These are the activations of a small neural network, seen along a few directions. Each row is one input.
In each table, some parts of the input vary, and every possible input appears once, in random order.
Descriptions start from the smaller parts, as in this example, which fits no table here: one of 8 places around a ring, together with either a single point or one of 9 places around a ring or (one of 3 separate values, together with one of 6 places along a line).
Shared parts are said once, and a part with two or three values counts as separate values.
In the rows, 128 means zero.

Other details of the inputs vary at random and push rows far along two fixed directions, the same in every table; ignore that.

Rows:
R1: [127 122 120 130 105 124 116 115 103 125 130 146 140]
R2: [131 126 132 132 118 132 136 104 122 103 124 150 155]
R3: [131 121 136 120 134 142 123 154 150 145 123 113 110]
R4: [132 129 137 115 147 125 123 147 150 150 128 112 105]
R5: [132 125 129 126 133 144 121 150 156 137 120 110 123]
R6: [139 123 124 131 119 113 127 109 125 118 121 153 155]
R7: [127 150 127 131 130 131 117 150 142 138 130 104 126]
R8: [123 146 128 128 149 123 119 152 150 145 128 107 120]
R9: [133 142 128 136 102 120 121 120 108 119 126 158 153]
R10: [ 72  40  95  70 161  25 159 112  80 149 140 104  69]
R11: [127 129 139 139 117 123 137 111 111 117 138 149 143]
R12: [126 123 113 133 106 122 116 111 107 118 128 140 151]
R13: [134 128 130 119 133 148 115 154 135 146 128 106 110]
R14: [124 133 134 145 124 110 135 103 114 111 123 146 151]
R15: [134 130 136 132 138 156 123 139 147 118 128 107 118]
R16: [126 131 130 146 115 124 135 105 115 106 135 149 159]
R17: [135 127 123 123 134 145 116 148 138 139 125 102 122]
R18: [132 140 150 122 141 152 130 142 147 134 130 114 113]
R19: [135 152 118 132 137 155 141 139 146 139 131 123 102]
R20: [135 127 144 126 137 155 125 143 142 127 130 109 104]
R21: [132 134 100 136 116 131 150 101 117 112 125 156 142]
R22: [129 138 144 145 120 116 133 107 110 116 125 157 145]
Description of these inputs: one of 2 separate values, together with either a single point or one of 4 places along a line or one of 6 places around a ring.
- The inputs of R15 and R20 match in every part but the choice among 2 separate values. If R21 is changed in the same way as R15 into R20, which row does it become? => R19
- Change only the choice among 2 separate values in R12. List by row number the other rows that result. => R1
- Change only the place on the ring of 6 in R1. List by row number the other rows that result. => R3, R4, R9, R10, R13

Rows:
R23: [144 109 129 129 112 153 137 110 123 107 119 154 136]
R24: [130 140 115 139 116 119 132 116 121 122 124 154 150]
R25: [131 124 134 135 107 122 110 123 113 118 126 143 156]
R26: [139 110 121 130 106 154 128 114 114 104 124 138 144]
R27: [124 179 136 134 165 157 121 180 178 169 139  70  80]
R28: [144 117 106 125 105 153 132 115 119 113 123 151 139]
R29: [136 136 115 132 115 123 125 117 117 122 121 153 146]
R30: [138 123 142 131 115 120 121 123 120 122 121 159 148]
R31: [137 131 120 130 106 120 117 125 116 130 121 155 149]
R32: [138 129 138 132 122 122 129 113 122 115 121 156 146]
R33: [124 166 149 134 163 160 111 180 182 160 138  59  96]
R34: [131 129 130 136 116 124 118 114 115 112 126 139 152]
R35: [122 175 152 138 165 164 114 176 176 159 143  60  91]
R36: [ 56  10  96  54 182   9 183 105  85 153 145  74  42]
R37: [127 142 140 140 124 120 140 109 119 114 129 155 144]
- The inputs of R23 and R26 match in every part but one. If R30 is changed in the same way as R23 into R26, which row does it become? => R25
- What do these inputs look like to the network? => one of 3 separate values, together with either a single point or one of 4 places along a line
- Change only the choice among 3 separate values in R34. List by row number the other rows that result. => R29, R32
- Change only the choice among 3 separate values in R35. List by row number the other rows that result. => R27, R37
